These are the activations of a small neural network, seen along a few directions. Each row is one input.
In each table, some parts of the input vary, and every possible input appears once, in random order.
Descriptions start from the smaller parts, as in this example, which fits no table here: one of 5 places around a ring, together with either a single point or one of 9 places along a line or (one of 3 separate values, together with one of 6 places along a line).
Shared parts are said once, and a part with two or three values counts as separate values.

Other details of the inputs shift rows strongly along two fixed directions, in all tables alike. That doesn't count.

Table:
row 1: [ 13 -25  10  -5 -16   9   9   1 -21  17 -18   7  14   8  -1]
row 2: [ 11 -21   9  -6  -5   3  -2   1 -27  30  -9  23   6  13  -3]
row 3: [-11  27   2  16   7   1  -6  -7  23 -33  20 -12  -5  -6  -6]
row 4: [ 1  2 -6  1 -2  7  0 -4  0  5 -8 -8  6  0  1]
row 5: [ -7   8 -23 -10  27  -9 -14  -2  13  11  -3  15 -11  13   6]
row 6: [ -7 -20 -20 -22  30 -11 -14  12  -4  31 -20  39  -8  26  15]
row 7: [ -2   8  -5   6   0   9  -6  -4  12  -7  -2 -12   3   2   2]
row 8: [-20   4 -17  -9  38 -19 -16  14  17   0  -3  24 -12  14  15]
row 9: [ -4  26  -4   6 -10   1   7  -5  23 -29  19 -28  -3 -24  -4]
row 10: [ -6  23 -22   3   3   5  -4 -10  29 -19  13 -16  -3 -11  -2]
row 11: [ 13 -22   6 -14 -15 -12  16  12 -27  15 -17   3   5  -3   4]
row 12: [ 24 -28  12 -10 -21   9  15  -3 -32  24 -10   8   5   5  -6]
row 13: [-10   0   5   9  10 -11 -10   5   1  -4   0  14  -3  10   1]
row 14: [ -4   1  17   7  -8   0   5   5 -10   1  -5  -9   5  -8  -3]
row 15: [ 10 -23  22  -5 -11   8  19  10 -32  11 -12   4  10  -7  -3]
row 16: [  1 -22  -1  -7   7  -4 -11   8 -10  26 -19  26   7  21   5]
row 17: [-10  10  12  16  -4   3  -3   4   7 -15   5 -14   0  -8  -1]
row 18: [ -2   5   0   7  -8  -5   3   2  15 -21  10 -12  -2  -5   5]
row 19: [ -3  27   3   9  -5   4   5  -8  16 -25  19 -24  -6 -22  -8]
row 20: [-18  10  -5  -2  29 -18 -14   6   5   9   2  17 -11  11   1]
row 21: [ -3 -19   3  -9  12 -18  -2  16 -18  16 -23  18   3  18  10]
row 22: [ 13 -24  -9 -17  -8  -2   6   4 -18  21 -18   8   7   5   2]
row 23: [-23  26 -12  13  27 -14 -19  -2  36 -30  13   1 -10   9   6]
row 24: [ 10 -30  -6 -17  -5  -4   1   6 -14  21 -18  19   4  16   8]
row 25: [ 11  10   5  14 -38  27  14 -13  12 -27  15 -40   7 -25  -8]
row 26: [ 19  -5  12   5 -35  23  20  -9 -12   0  -3 -29  10 -19  -9]
row 27: [ 16 -26  -2 -16  -9   0   8   1 -20  21  -6  15   1  10  -1]
row 28: [ -4  14  -1  11   0  10  -6 -10   8  -1  13  -2  -2  -4  -8]
row 29: [ -6  21   1  22 -12  19  -8 -10  26 -21  12 -25   5 -15  -6]
row 30: [ 17 -20  32   1 -25   8  19   1 -48  17  -2   3  10 -10 -15]
row 31: [  5 -22   9  -8  -3 -12   5  10 -17   8 -16  11   3  10   7]
row 32: [ 10   8   6  -1 -17   2  13  -2  -2 -12  13 -19  -2 -19  -6]
row 33: [ 11  -2  13   8 -27   5  14  -5  -4 -21  13 -20   2 -16  -2]
row 34: [  5 -23   0 -11   6   7   1   7 -20  27 -18  20   5  10   5]
row 35: [-1 10 -5  6  5  7 -6 -8 12 -6 10 -3 -2  5 -3]
row 36: [  4  21  -4  12 -17  20   7 -16  13 -18  14 -33   2 -24  -7]
row 37: [  0   9  15   9 -13   4  11   1  -2 -11  -1 -23   4 -13  -4]
row 38: [-14  10 -18  -3  32 -10 -21   0  12  17  -3  21  -8  15   3]
row 39: [-10   5   5   6  13  -9 -11   4  -1  -3   4  15  -5   9  -2]
row 40: [  4 -29  -2 -20   4 -11   6  18 -22  17 -14  26   1   4   9]
row 41: [ 28 -24  21  -4 -34  21  28  -5 -43  25 -14 -13  18 -13 -12]
row 42: [-24  31 -21  -2  39 -21 -22  -1  36 -17  17  10 -17   8   8]
row 43: [ -6  26  -8  11   1  13  -4 -15  20 -16  20 -14  -4  -8  -7]
row 44: [ -2  -1  -5  -3  -1 -12   0   8   7  -7   0  -3  -2   0   9]
row 45: [  8   6  32  15 -29  18  20  -6 -18  -8   9 -32  10 -29 -16]
row 46: [ 10   3   4   4  -9  15   8 -10  -9   6   4 -13   2 -10  -8]
row 47: [  8 -19   9   1  -9   5   1   0 -17  19 -10  15   7  10  -5]
row 48: [-10   5 -10  -6  18 -20  -7   8   8   2  -8   6  -8   8  11]
row 49: [ 26 -23  35  -5 -35  11  34   3 -51  17 -14 -16  18 -16 -13]
row 50: [-15   0 -11   0  22   2 -17   5   9  12  -3  19  -4  10   6]
row 51: [  6 -17   4  -4  -4   3   1   4 -20  28 -18   9  10   7  -1]
row 52: [ -1  -3 -11  -5  11  -4 -12  -3  12   3  -3  12  -6  14   6]
row 53: [  5   9 -12  -1  -5   7   3  -7  11  -5  10  -9  -5  -8  -4]
row 54: [  3  12  22  24 -29  16  14  -8   5 -34  11 -32   9 -20  -7]
row 55: [-26  33 -24  -2  39 -23 -19   2  40 -15   8   2 -15   5  10]
row 56: [-10 -21   2  -8  22 -25 -14  19 -15  20 -22  36   1  27  12]
row 57: [  6  16  -7   5 -14  16   7 -15  16 -22  24 -23  -3 -19 -11]
row 58: [ 22  -4  15   2 -32  24  19 -13 -18   1   8 -18   5 -18 -14]
row 59: [-12  -6 -14 -20  42 -33 -12  15 -10  30 -17  37 -10  29  11]
row 60: [  3  15   4  18 -25  23   5 -15  21 -29  14 -31   5 -17  -7]
row 61: [  9   2   7   3 -17   2  10  -2  -1 -16  15 -11  -1 -11  -4]
row 62: [ 2  1  6  4 -8 12  4 -7 -7 12 -1 -8  8 -9 -7]
row 63: [ -1 -17  -5 -18  22 -26  -8  12 -15  19 -15  35  -8  24   9]
row 64: [-18  21 -32  -1  26   0 -17   0  42 -18  14   4  -9   2   8]
row 65: [-17   5   3   6  18   0  -8  10   5  -5   3   9  -4   0   1]
row 66: [-20  30  -9   6  23  -8 -11  -6  26 -22  20  -1 -10  -1  -1]
row 67: [ 0  0  6  3 -5 -5  3  5  1 -9 -4 -8 -1 -3  5]
row 68: [ 15 -28   9  -9  -8   2   5   0 -26  25 -16  16   9  15   1]
row 69: [ -2  -1 -14  -5  10  -3 -12   0  11   4  -8   4  -3  11   9]
row 70: [ -2  -4 -20 -10  16  -9 -13   0  17   1   0  15  -6  17   8]
row 71: [-19  28 -24  -4  33 -22 -19   1  38 -21  20   7 -17   5   8]
row 72: [  1   4   9   9  -9   0   4  -4   5 -19   9  -9  -2  -6  -2]
Each input here is: one of 2 separate values, together with one of 4 places along a line, together with either a single point or one of 8 places around a ring.
Changing only the place on the line of 4 turns row 56 into row 18. The same change can be made to row 65. Which row results? -> row 40
Changing only the place on the line of 4 turns row 58 into row 43. The same change can be made to row 8. Which row results? -> row 15
Which other rows does row 41 become when the place on the line of 4 takes its other values? List them by row number. -> row 10, row 36, row 62
Which other rows does row 44 become when the place on the ring of 8 takes its other values? List them by row number. -> row 9, row 11, row 18, row 32, row 33, row 61, row 71
Which other rows does row 11 become when the choice among 2 separate values takes its other values? List them by row number. -> row 22
Which other rows agree with row 67 in the place on the line of 4 and the choice among 2 separate values? List them by row number. -> row 8, row 19, row 31, row 42, row 48, row 55, row 63, row 72
Which other rows agree with row 29 in the place on the line of 4 and the choice among 2 separate values? List them by row number. -> row 2, row 16, row 28, row 38, row 47, row 50, row 51, row 62

Table:
row 73: [-6 16 -5  5  8 -1 -6 -9  9 -5 18  0 -6 -3 -8]
row 74: [  8  11   2   5 -24   7  11  -7  13 -31  18 -24  -3 -19  -4]
row 75: [ -7  -4   9   7  -3  -6   1   7   2 -14  -5  -2   1   4   5]
row 76: [  4  -9 -15 -19  11  -9  -5   5 -11  29 -19  12  -3  10   7]
row 77: [ 13 -17 -10 -10 -12  -2   2   4  -8  15 -16   2   6   4   8]
row 78: [ 21  -8   5  -4 -31  13  19  -3 -12   4  -6 -25   9 -17  -2]
row 79: [-15  -5   0   1  22 -18 -16   9   4   3 -10  23  -2  24   9]
row 80: [  1 -11  11  -6  -2 -15  11  14 -17   3 -14   0   5   3   4]
row 81: [ 24 -30  20  -6 -27  10  16  -4 -33  11  -2  10   7   4  -5]
row 82: [-19   0 -28 -14  43 -16 -23  14  23   8   1  36 -13  17  13]
row 83: [ -8  33 -13   8   0  -2  -1  -6  36 -40  29 -26 -12 -19   0]
row 84: [-11  11 -11   2  20  -8 -20  -5  18  -4  15  16 -11  12   0]
row 85: [  1 -12 -15 -15  18  -3 -11  -1 -10  38 -18  24   1  22   2]
row 86: [ -4  -2  19   4   5  -5  -1   6 -19  15  -7   7   4   3  -5]
row 87: [ -1 -10 -14  -7  11  14  -4   4   2  17 -10  13   3   3   6]
row 88: [ -2  -7 -18 -23  30 -30  -6   9  -9  19  -8  29 -13  20  10]
row 89: [-15  12   9  14  13  -3 -11   0  10  -9   3   3  -2   4  -2]
row 90: [-15  35 -26  16   6   9 -19 -15  57 -35  18 -21  -5  -3   5]
row 91: [ 13 -14   7 -12  -3  -6  12   0 -30  20  -3  12  -2  -2  -7]
row 92: [ -3  20  17  22 -24   7  12  -3  16 -44  14 -38   5 -24  -4]
row 93: [ 19 -16   6  -8 -14  14  14  -6 -28  29 -12  -3   8  -4  -9]
row 94: [-11  -7  12   8   6   8   3  15  -6  -2  -1   6   2  -7   2]
row 95: [ -7  36  20  26 -19  12  12  -9  18 -44  24 -49   1 -35 -11]
row 96: [ 33 -32  28  -4 -51  16  28  -4 -37   2  -2 -11  12 -13 -10]
row 97: [ 18 -18  11   3 -26  24  11 -11 -24  19  -8  -6  15  -4 -13]
row 98: [ -9  12  16  10   2  -5   4   1  -5  -6   2 -11   0  -9  -4]
row 99: [-20  14 -36  -3  37  -7 -32  -5  42   2  -3  21  -7  27  13]
Describe the family of inputs behind these rows. -> one of 3 separate values, together with either a single point or one of 8 places around a ring
Changing only the choice among 3 separate values turns row 99 into row 81. The same change can be made to row 78. Which row results? -> row 83
Which other rows agree with row 86 in the choice among 3 separate values? List them by row number. -> row 75, row 79, row 80, row 89, row 92, row 94, row 95, row 98

Table:
row 100: [-17 -20   7   6  22 -33 -29  16 -16  32 -21  33  -4  33  10]
row 101: [ 20  -7   9   5 -29  29  14 -13 -16   1  15  -4   4 -22 -16]
row 102: [ 15 -12  42  11 -29  26  33  12 -23 -24   2 -18  14 -21  -6]
row 103: [  3 -13 -13 -15  15  -3 -10   1   2  13  13  35  -8  16   5]
row 104: [ 20   8  -1 -11  -9  -4  10 -11 -17   1  10  -3 -11 -12  -6]
row 105: [  0   5  28  19  -6  13  15   2  -1 -29 -10 -10   1   3  -4]
row 106: [  0 -19 -26 -12   3   8  -5   8  11   4 -13   9   3   6  10]
row 107: [ -7  14 -44 -17  28 -24 -15   6  32  -7 -12   3 -17  12  24]
row 108: [-14  26 -21   6   5  25 -14  -5  41 -10   9 -18   1 -17   0]
row 109: [  0  -4  -8  -2   4   5 -12 -20   2   9   2  11  -3  13 -13]
row 110: [ 29   6  18  -1 -35  19  27 -15 -28   6  11 -29   0 -31 -15]
row 111: [ 16 -18 -16 -21 -11 -17   6   3  -5  -1 -11  -5 -11   3   8]
row 112: [ 21 -12   4  -8 -42  18  29  -8 -16   1 -12 -37   6 -27  -6]
row 113: [-30   5   2   6  26 -11 -16  20  15 -15   5  13  -6   5  13]
row 114: [-18  17   8   7   7 -39 -13  17   6 -11   2  -2  -6  -9  -3]
row 115: [ 23 -41  -8 -13 -22  14   8   4 -17   8  -8   6   3  -1   3]
row 116: [-14  22 -37   6  25   2 -28  -9  52  -8  -5  -8   5  19   8]
row 117: [  3  12 -16 -10  -5   4   8   0   6   5  -6 -22  -1 -12   3]
row 118: [-12  21  32  33 -22  12  -1  -8   5 -31  12 -29   2 -14  -7]
row 119: [ -1  -4 -16  -5  10   6 -15  -2   6  31 -20   6  14  21   7]
row 120: [-12  32 -20  21   2   5 -22 -21  56 -42  33 -15  -8  10  -7]
row 121: [ -4  -1  23  14  -5  13  11  12  -1 -28   8 -14   0 -17  -4]
row 122: [ 13 -41   4 -26   0  12   7  11 -41  59 -26  35   9  10   1]
row 123: [ -6  18  34  41 -39  20  11  -4   6 -31  25 -31  10 -50 -13]
row 124: [ 32 -38   6  -3 -39  14  10  -8 -28  12 -15  -5  20   9  -5]
row 125: [ 14  -5  -5 -19  -2 -21   8  -2 -10   7  10  11 -13   5   1]
row 126: [-19  28  10   7  12 -26  -2  10  20 -36  13 -15  -9 -10  -1]
row 127: [ 24 -33   3 -13 -21  10  11   5 -20   7   5  17   7   5   0]
row 128: [  9  -8  -5  -2  10   7  -5  -6 -10  41 -18  14   8  18   2]
row 129: [ 26 -40   9 -19  -8  -7   4  -7 -40  46 -17  49   7  36  -2]
row 130: [  3 -11 -23 -29  11 -35  -5   9   5   4  -1  23 -19  17  10]
row 131: [ 19 -13  14  -1 -18  20   7 -21 -29  27   0  -1  13   0 -12]
row 132: [-35  17  -1  12  40 -25 -28   6  26 -10  -2  15 -10  31  17]
row 133: [  6 -18  27 -12   1 -24  29  20 -24  -3 -16   4   1   2   2]
row 134: [-33  33  -5   2  30 -44 -24  18  28 -28  10   4 -13   0   7]
row 135: [  6  27  17  12  -7  12  21 -10 -16  -4  17 -34   4 -34 -22]
row 136: [ 12 -17  -9  -4 -21  24   9  -2  -7   9 -12  -7  16 -15   2]
row 137: [-14   1   9 -16  25 -41   5  18  -3  -6  -6  12  -5  13  15]
row 138: [-34  35 -22  12  52   2 -21  -4  24   2  22  15  -4   2   0]
row 139: [-38  27  -6  15  28 -12 -29  15  32 -27  15  11  -9  -3  11]
row 140: [-28  51   1  37  15  26  -8 -27  32 -20  32 -33   1  -7 -24]
row 141: [ -2 -16 -19 -25  34  -6 -11   3 -14  46 -15  53  -8  18  10]
row 142: [  4  17  39  37 -31  29  21 -13   0 -47  12 -41   5 -24 -12]
row 143: [  2 -18 -22 -10   6  -6 -12  -3   4  19 -25  12  13  27  14]
row 144: [ 19 -10  -2 -14 -10   3  21   4 -26  30 -12  -9  -1  -9  -2]
Changing only one part turns row 119 into row 108. The same change can be made to row 143. Which row results? -> row 106
Changing only one part turns row 130 into row 127. The same change can be made to row 112. Which row results? -> row 136
Describe the family of inputs behind these rows. -> one of 3 separate values, together with either a single point or one of 5 places along a line or one of 9 places around a ring
Which other rows does row 138 become when the choice among 3 separate values takes its other values? List them by row number. -> row 135, row 140
